[-72.8 -66.0 -37.1  -1.8 -71.7  69.6  57.1 -71.6] -> Q250
[-72.8 -66.0  81.5  -1.8 -71.7  -7.1 -73.8  30.4] -> Q37
[-68.2 -37.2  68.2 -59.8 -53.6  53.4  53.4 -78.5] -> Q223
howmany Q223: [-37.2]	1
Table of tags by key:
[-7.1] -> Q588
[-7.0] -> Q195
[-53.6] -> Q350
[-53.7] -> Q664
[53.5] -> Q418
[53.3] -> Q593
[53.4] -> Q220
join Q223 5: 	Q220

[-18.8  41.0  -3.1  -9.4] : Q321
[ 1.5  1.6  1.6 21.5] : Q908
[ -8.1   4.0  -5.7 -11.6] : Q455
[-11.7 -11.7   0.6 -11.7] : Q124
[  4.2  70.8   1.6 -17.2] : Q250
[10.8 16.2 -8.7  5.0] : Q223
[  8.5 -53.5   2.3 -10.9] : Q20
[-51.5  -8.2  12.0  -2.6] : Q37
[ 20.9  20.9 -14.7  20.9] : Q569
[-15.2 -15.2 -15.2   6.9] : Q988
howmany Q124: [-11.7]	3
rest: [-18.8  41.0  -3.1]	[-9.4]
asked: [ -8.1   4.0  -5.7 -11.6]	Q455
Table of tags by key:
[-17.2] -> Q377
[-10.9] -> Q433
[-9.4] -> Q303
[-10.8] -> Q115
[-11.5] -> Q234
[-11.6] -> Q225
[-2.6] -> Q330
[-53.5] -> Q263
[-11.7] -> Q111
join Q20 3: 	Q433
howmany Q569: [20.9]	3
howmany Q988: [-15.1]	0
howmany Q908: [1.6]	2

[ 0.0 10.9  0.0  0.0  0.0]  Q988
[  2.1  20.8   0.3   0.1 -17.1]  Q124
[  2.0   5.1  -0.4 -16.5 -11.9]  Q47
[-3.2  2.2  0.1 36.9 18.6]  Q569
[  0.9 -40.9  -0.9 -28.7  18.5]  Q223
[  6.9  13.1  -0.8 -59.6 -37.7]  Q455
Table of tags by key:
[2.1] -> Q75
[10.9] -> Q313
[5.1] -> Q188
[2.2] -> Q787
[11.0] -> Q596
[2.3] -> Q643
join Q569 1: 	Q787
asked: [  0.9 -40.9  -0.9 -28.7  18.5]	Q223
asked: [ 0.0 10.9  0.0  0.0  0.0]	Q988
howmany Q988: [0.0]	4
asked: [  6.9  13.1  -0.8 -59.6 -37.7]	Q455
asked: [-3.2  2.2  0.1 36.9 18.6]	Q569

[-29.4  51.1  38.7  -9.4  76.7  -9.2  55.4  19.5  75.9] = Q321
[ -9.3  27.4  -9.3  27.4  27.4  27.4  -9.3  -9.3 -14.7] = Q937
[-10.3  41.2  -3.2  16.2   9.6 -36.7 -32.4  -9.4  29.6] = Q250
[-36.6  44.8  33.8 -15.7  44.8 -34.0  55.7 -36.6  73.6] = Q20
howmany Q20: [-36.6]	2
asked: [-36.6  44.8  33.8 -15.7  44.8 -34.0  55.7 -36.6  73.6]	Q20
rest: [-32.4  -9.4]	[29.6]
howmany Q937: [-9.4]	0

[  7.6 -37.4  23.3 -37.4   7.6 -25.2  32.1 -16.9   7.6  -7.1   7.6] -> Q937
[ 45.2  45.2  10.2  10.2 -17.0 -23.0  45.2 -23.0  42.2  45.2  45.2] -> Q569
[  6.1 -25.5   8.1 -14.9  -3.4  15.1  22.9   2.3  45.1   3.2  10.3] -> Q20
[ 28.9  -5.6   4.7  31.7 -50.1  24.7 -21.3  -7.9  27.7 -18.2 -23.1] -> Q988
[  3.7 -12.8  27.3  22.1  -4.8   1.7   9.4   2.8 -27.1   5.8 -34.2] -> Q223
[-13.8 -22.6 -26.1  29.3  -8.5  11.9  14.6 -22.6 -22.6  14.6  14.6] -> Q908
[-18.9   0.4  -6.9   8.9  16.8  15.6  13.7  23.7 -35.0  17.7 -17.1] -> Q37
[-10.4 -14.2  -8.5 -25.1  17.4  41.4  29.9  32.2  -8.1  26.8  32.4] -> Q455
[ 11.1 -14.5  23.3 -25.1  17.5  41.4  29.9   2.5   7.6  -7.1   1.8] -> Q47
[  6.8  -0.7 -11.3  29.0 -25.9  44.7 -12.2   7.5  -3.6   8.2   7.9] -> Q250
[ -8.2  -2.0 -18.9  -4.0   4.5 -60.1 -22.2 -18.6 -13.5   7.6 -19.6] -> Q321
howmany Q908: [14.6]	3
Table of tags by key:
[17.4] -> Q969
[16.8] -> Q915
[4.5] -> Q243
[7.6] -> Q786
[-14.2] -> Q935
[26.8] -> Q411
[17.3] -> Q519
join Q455 4: 	Q969
places Q937: [7.6]	0 4 8 10
rest: [-25.1  17.4  41.4  29.9]	[32.2 -8.1 26.8 32.4]
places Q569: [45.2]	0 1 6 9 10
places Q321: [-4.0]	3
places Q569: [-23.0]	5 7

[  6.3 -11.0  53.0   7.7  11.6 -28.5 -26.5   9.6  18.5 -36.4 -41.2  14.7
  17.0  -1.8  29.7  -2.8   3.5 -15.4 -14.3 -18.7 -12.2  19.3  21.8  20.0
  -7.2   5.0  -4.9  20.8   6.6 -21.4  35.7  20.1  34.1  -0.8  -0.8   1.3
  -6.3  -8.4  -3.2   6.3 -20.0  20.4  40.8  25.2   0.2  25.5  28.5  -0.7] -> Q937
[ -5.8  11.5 -40.2   5.5  -2.0  -4.9  13.4  17.9 -42.2  30.0  43.6 -32.4
 -31.1  18.4 -44.4  -3.9   1.5  27.8  36.8  24.4 -47.6 -38.4 -26.3 -23.6
   6.4 -12.6  33.2  12.5  24.1  48.2 -28.3  -8.3 -57.4  24.6  -5.9   3.9
  44.4  32.4 -24.2  -2.8  -2.9  -1.7 -55.3 -19.1   4.3  17.1 -45.3 -15.0] -> Q455
[  6.3 -11.0  53.0   7.7  11.6 -28.5 -26.5   9.6  18.5 -36.4 -41.2  14.7
  17.0  -1.8  29.7  -2.8   3.5 -15.4 -14.3 -18.7 -12.2  19.3  21.8  20.0
  -7.2   5.0  -4.9 -20.2 -21.4 -10.8   0.7  24.0  43.0 -32.7  37.3  -1.0
 -45.3 -25.8  25.6  11.8  17.1  24.2 -14.3  14.2  -8.9 -44.2  20.2  25.4] -> Q20
[ -5.8  11.5 -40.2   5.5  -2.0  -4.9  13.4  17.9 -42.2  30.0  43.6 -32.4
 -31.1  18.4 -44.4  -3.9   1.5  27.8  36.8  -9.1 -47.6 -38.4 -26.3 -23.6
   6.4 -12.6  33.2  12.5  24.1  48.2 -28.3  -8.3 -57.4  24.6  -5.9   3.9
  44.4  32.4 -24.2  -2.8  -2.9  -1.7 -55.3 -19.1   4.3  17.1 -45.3 -15.0] -> Q250
key -> tag
[20.3] -> Q528
[-1.7] -> Q680
[20.4] -> Q886
[14.6] -> Q742
[14.7] -> Q494
[20.5] -> Q351
join Q937 41: 	Q886
asked: [  6.3 -11.0  53.0   7.7  11.6 -28.5 -26.5   9.6  18.5 -36.4 -41.2  14.7
  17.0  -1.8  29.7  -2.8   3.5 -15.4 -14.3 -18.7 -12.2  19.3  21.8  20.0
  -7.2   5.0  -4.9 -20.2 -21.4 -10.8   0.7  24.0  43.0 -32.7  37.3  -1.0
 -45.3 -25.8  25.6  11.8  17.1  24.2 -14.3  14.2  -8.9 -44.2  20.2  25.4]	Q20

[ 44.4  10.0 -10.6  49.9  43.1  41.0  -6.5  23.6   3.9  -3.3  33.5  46.6
  44.4 -17.6  35.4  43.7  20.1 -29.4   3.8  -2.3  47.8  -0.1 -18.9   5.1
 -18.9]  Q223
[ 21.4  -6.9  68.8  14.3  -7.1 -38.0  62.3 -16.4  -9.0   8.1  -1.8 -20.6
  -5.3  25.2  15.3 -19.3 -23.1  65.4  14.2   0.5  49.9  20.0   9.7  11.4
  11.9]  Q988
[ 21.4  -6.9  68.8  14.3  -7.1 -38.0  62.3 -16.4  -9.0   8.1  -1.8 -20.6
  -5.3  25.2  15.3 -19.3 -23.1  65.3  14.2  41.3 -50.2  17.8 -14.5  17.1
  40.9]  Q908
[  1.9  -5.1  60.8  -8.0 -19.0 -39.8  54.8 -17.6  -1.6  11.0 -10.3 -29.4
 -20.7  31.7  -0.4 -15.7 -32.1  56.2  19.4  39.2 -52.7  10.2 -10.8  11.4
  30.3]  Q250
[ 27.0  20.0 -25.1  34.1  38.8  50.6 -20.1  31.8  16.6   6.1  30.8   4.0
  39.6 -10.2  25.1  29.2  46.2 -20.9   7.9  -8.0  61.1  14.5  23.2  10.6
   0.0]  Q37
rest: [65.4 14.2]	[ 0.5 49.9 20.0  9.7 11.4 11.9]
howmany Q223: [4.0]	0

